Questions about the array below. Rows and columns are numbered from 1.
1) The entry in row 3 and column 1?
2) The entry at row 1, column 2?
3) The entry in row 2 and column 3?
4) The entry in row 1 and column 3?
5) The top entry of the column that holds the smallest entry?
6) The entry at row 2, column 2?
7) The entry in row 2 and column 1?
8) The entry directly below the smallest entry?
[[126 133 129 127 132 130 126 138 130 132 129 127 126 128]
 [129 136 123 124 131 125 119 135 127 135 129 126 132 134]
 [128 131 122 127 126 129 123 123 130 129 128 130 132 132]
 [130 125 133 126 127 126 132 129 129 128 125 126 128 121]
 [124 157 119 115 128 124 103 137 122 144 138 131 145 147]
 [130 129 132 125 127 123 128 128 122 131 129 126 131 127]]
1) 128
2) 133
3) 123
4) 129
5) 126
6) 136
7) 129
8) 128

Read these off the matrix that follows. Counting starts at 1.
1) The entry in row 2 and column 1?
2) The bottom entry of the column that holds the largest entry?
3) The entry in row 1 and column 3?
[[125 121  99 121]
 [122 107 135 138]]
1) 122
2) 138
3) 99
